A small network was shown many inputs. Here are its activations along a few directions, one row for each input.
Each table varies a few parts of the input and shows all the possible inputs, shuffled.
Descriptions start from the smaller parts, as in this example, which fits no table here: one of 4 places along a line, together with either a single point or one of 11 places along a line or (one of 2 separate values, together with one of 8 places around a ring).
Shared parts are said once, and a part with two or three values counts as separate values.

A family of inputs:
row 1: -16  -8  5  -10  -2  -17  -5  9  21  2  7  6
row 2: 8  12  -38  2  -3  45  12  2  0  5  -16  16
row 3: 23  4  8  -9  -3  36  19  -22  -5  30  16  8
row 4: -33  15  3  -6  -7  -14  1  -1  13  -7  0  -5
row 5: 4  2  -2  12  16  -22  -26  -11  -5  -6  0  1
row 6: -13  13  -40  -22  -7  19  1  -8  7  10  -23  30
row 7: -23  4  8  10  -21  2  7  3  4  -5  -10  -22
row 8: 15  8  4  13  4  5  -9  15  5  4  2  -19
row 9: 2  9  -39  -2  1  31  8  5  -27  0  -12  29
row 10: -4  -2  6  -15  -5  -24  -1  5  21  -2  2  5
row 11: -17  10  1  13  4  -4  10  11  -21  -17  10  -10
row 12: -3  5  -43  1  8  19  -5  -24  -11  -5  -18  36
row 13: 22  5  3  1  1  9  -10  9  6  -8  6  -25
row 14: 6  -10  2  8  11  -25  -7  -11  3  -17  6  10
row 15: 12  -6  6  5  5  -13  7  18  -13  -12  11  2
row 16: 12  -2  2  -10  8  9  1  -48  -16  20  14  27
row 17: -7  -3  13  10  15  -7  14  18  -15  -11  3  3
row 18: 12  -3  8  -8  -19  0  -17  3  4  -1  -11  -24
row 19: -13  -6  10  13  20  -19  0  -11  1  -16  -2  10
row 20: -23  1  13  -10  4  -18  6  5  20  -2  -7  6
row 21: -23  7  -2  17  10  -15  -4  -18  -5  -22  4  -2
row 22: -12  -11  16  5  -7  -3  13  8  10  1  -18  -14
row 23: 2  5  6  -34  -7  9  8  -32  3  35  9  22
row 24: 5  -10  6  14  4  8  7  19  14  -2  13  -10
row 25: 18  2  7  -13  1  21  15  -19  -32  24  20  21
row 26: 9  5  2  8  10  -10  -12  18  -21  -1  6  -7
row 27: 0  6  0  -25  -3  -18  -21  -1  13  -3  -1  -12
row 28: -12  14  4  18  -2  11  13  8  6  -12  6  -21
row 29: -2  2  -34  -6  -21  36  7  -3  -2  12  -33  14
row 30: -7  8  1  -12  1  -22  -19  5  13  9  -4  -6
row 31: 18  -4  7  9  0  1  11  15  14  -6  8  -11
row 32: -5  -21  8  5  -13  -2  2  13  12  5  -4  -14
row 33: -1  0  14  15  10  7  19  15  12  -6  0  -10
row 34: 16  3  1  -5  6  -6  -14  12  -21  -13  10  -13
row 35: 5  -1  9  5  -16  -3  -15  10  4  11  -14  -18
row 36: 7  -15  9  0  -17  -9  6  9  12  1  -9  -14
row 37: 13  -6  11  -18  -20  25  13  -28  -7  37  -1  5
row 38: 0  -13  5  9  8  -6  3  22  -13  -7  16  3
row 39: -6  -16  2  13  14  -18  -11  -7  3  -12  11  10
row 40: 10  -1  -2  -1  12  -18  -28  -17  -5  -17  4  -5
Changing only one part turns row 20 into row 33. The same change can be made to row 6. Which row results?
> row 2
Describe the family of inputs behind these rows.
> one of 5 places around a ring, together with either one of 2 separate values or one of 6 places along a line
Which other rows does row 15 become when the place on the line of 6 takes its other values? List them by row number.
> row 11, row 17, row 26, row 34, row 38
Which other rows does row 16 become when the choice among 2 separate values takes its other values? List them by row number.
> row 12
Which other rows does row 15 become when the place on the ring of 5 takes its other values? List them by row number.
> row 10, row 14, row 31, row 36

A family of inputs:
row 41: 14  0  6  -29  -13  28  25  -19  -17  37  14  22
row 42: -19  13  0  13  -12  14  21  33  17  -11  -17  -19
row 43: 3  0  28  19  1  -15  -11  -4  -9  -17  13  -29
row 44: 4  -5  27  -1  15  -40  -19  11  9  -5  16  -16
row 45: -6  -17  23  8  9  -22  -2  25  10  -15  4  -11
row 46: -4  10  -47  18  37  1  -10  -8  -41  -30  3  46
row 47: -10  -8  4  9  -12  -18  1  19  12  -7  -16  -14
row 48: 26  -2  -21  -11  -11  47  17  -10  -2  20  -13  10
row 49: 13  -1  -2  0  -8  42  23  -22  -5  35  4  17
row 50: 9  -2  27  9  14  -32  -10  0  -4  -13  20  -25
row 51: 19  12  -25  -24  -25  41  -7  -7  -4  31  -22  7
row 52: 1  -11  12  3  2  -32  -13  18  22  -16  13  -10
row 53: -27  8  -24  -23  18  -22  -19  -62  -3  -1  -6  52
row 54: -22  4  -8  8  -16  8  3  25  14  -8  -14  -31
Describe the family of inputs behind these rows.
> either one of 2 separate values or one of 4 places along a line or one of 8 places along a line
Start at row 43 and move only the place on the line of 8, one step at a time. The first step leads to row 50. Which rows follow, in order?
> row 44, row 52, row 45, row 47, row 54, row 42

A family of inputs:
row 55: 6  -10  14  3  9  -9  7  -12  12  -2  18  4
row 56: 43  12  -33  2  10  58  6  -23  -46  16  8  26
row 57: -14  10  -22  17  -11  12  -8  10  15  -11  -17  -14
row 58: 3  4  15  -6  -2  1  15  12  7  0  18  -8
row 59: -6  -4  -1  5  -1  -5  12  27  -13  -12  2  1
row 60: 12  -4  5  3  -3  1  -6  26  16  3  -11  -15
row 61: -2  -9  25  10  0  -5  6  -23  -5  6  9  -5
row 62: -6  0  -29  -41  -27  43  24  -30  10  48  -25  48
row 63: 2  -11  10  11  17  -12  3  1  6  1  9  10
row 64: 7  2  4  -18  5  -17  -18  -14  8  0  15  1
row 65: -6  4  24  1  -10  4  15  1  -10  10  8  -18
row 66: 7  -3  15  2  -20  6  -2  0  5  12  -9  -34
row 67: -2  -5  -11  -8  6  -25  -21  1  -12  -12  0  11
row 68: -3  -18  -1  14  10  -15  3  2  -8  -15  3  14
row 69: -1  4  16  -12  -5  -15  -19  -24  -9  8  5  -6
row 70: 16  -3  8  -5  -11  4  -2  12  22  1  -1  -22
row 71: -20  4  -9  16  13  0  6  -13  3  -20  -10  10
row 72: -17  20  -21  -3  7  -14  -15  -16  -1  -15  -14  9
row 73: 7  -11  -6  6  -10  -1  -6  27  2  -12  -17  -12
row 74: 3  1  0  -11  14  -21  -21  0  1  4  6  8
row 75: -1  3  10  2  6  -3  12  26  0  3  9  -2
row 76: -28  14  -13  10  4  12  11  11  -2  -15  -5  -4
Describe the family of inputs behind these rows.
> either one of 2 separate values or (one of 4 places along a line, together with one of 5 places along a line)

A family of inputs:
row 77: -6  4  -6  -24  -31  28  23  -10  24  40  -20  -2
row 78: 28  7  -5  12  33  14  4  -35  -35  3  31  35
row 79: -7  -1  37  14  -15  -20  0  34  18  -9  4  -58
row 80: -13  -9  18  19  24  -54  -31  -7  -1  -35  5  -11
row 81: 23  -3  -10  -5  -28  44  17  3  -9  20  2  -10
row 82: -16  9  -33  -18  6  4  -23  -37  5  13  -12  40
row 83: 5  16  -34  -25  11  8  -15  -34  -9  -1  -10  36
row 84: -34  16  -59  34  24  4  -1  19  -18  -49  -25  29
row 85: 23  2  -4  -15  -31  36  13  12  -8  36  -16  -2
row 86: 15  -6  -8  -1  32  6  0  -25  -41  3  20  35
row 87: -6  -5  13  -20  -33  33  30  -11  17  33  -12  6
row 88: -21  1  20  14  24  -56  -26  -4  -7  -33  17  -16
row 89: -21  12  -41  33  -13  41  26  55  3  -26  -37  -14
row 90: 6  -18  33  15  -12  -20  -1  38  31  -11  -3  -48
row 91: -18  -2  -5  -22  5  -6  5  -49  -4  9  0  49
row 92: -7  -14  15  14  24  -58  -28  3  10  -34  8  -4
row 93: 1  -12  35  19  -16  -18  -6  31  22  -10  -9  -54
row 94: -12  -11  17  8  31  -59  -23  11  7  -32  24  -1
row 95: -20  3  24  8  27  -58  -22  7  -3  -33  25  -7
row 96: 18  12  -16  -25  -27  45  11  3  12  22  -22  -8
row 97: 10  1  -28  -5  10  7  -9  -34  -30  -3  15  34
row 98: 40  4  12  13  -4  51  31  3  -14  26  18  -8
row 99: 1  -14  35  8  -7  -22  3  47  28  -9  11  -44
row 100: -3  6  -15  -18  -32  42  3  0  26  36  -24  -3
row 101: -18  7  -24  -26  6  -11  -1  -48  4  16  -8  41
row 102: -6  0  42  9  -10  -21  4  43  19  -9  13  -50
row 103: 10  5  -22  -15  7  -1  -13  -25  -29  13  -3  41
row 104: 28  -10  10  -1  -5  43  27  12  -19  26  7  -9
Changing only one part turns row 91 into row 87. The same change can be made to row 84. Which row results?
> row 89
Describe the family of inputs behind these rows.
> one of 2 separate values, together with either a single point or one of 5 places around a ring or one of 8 places along a line
Start at row 92 and move only the place on the ring of 5, one step at a time. The first step leads to row 80. Which rows follow, in order?
> row 88, row 95, row 94
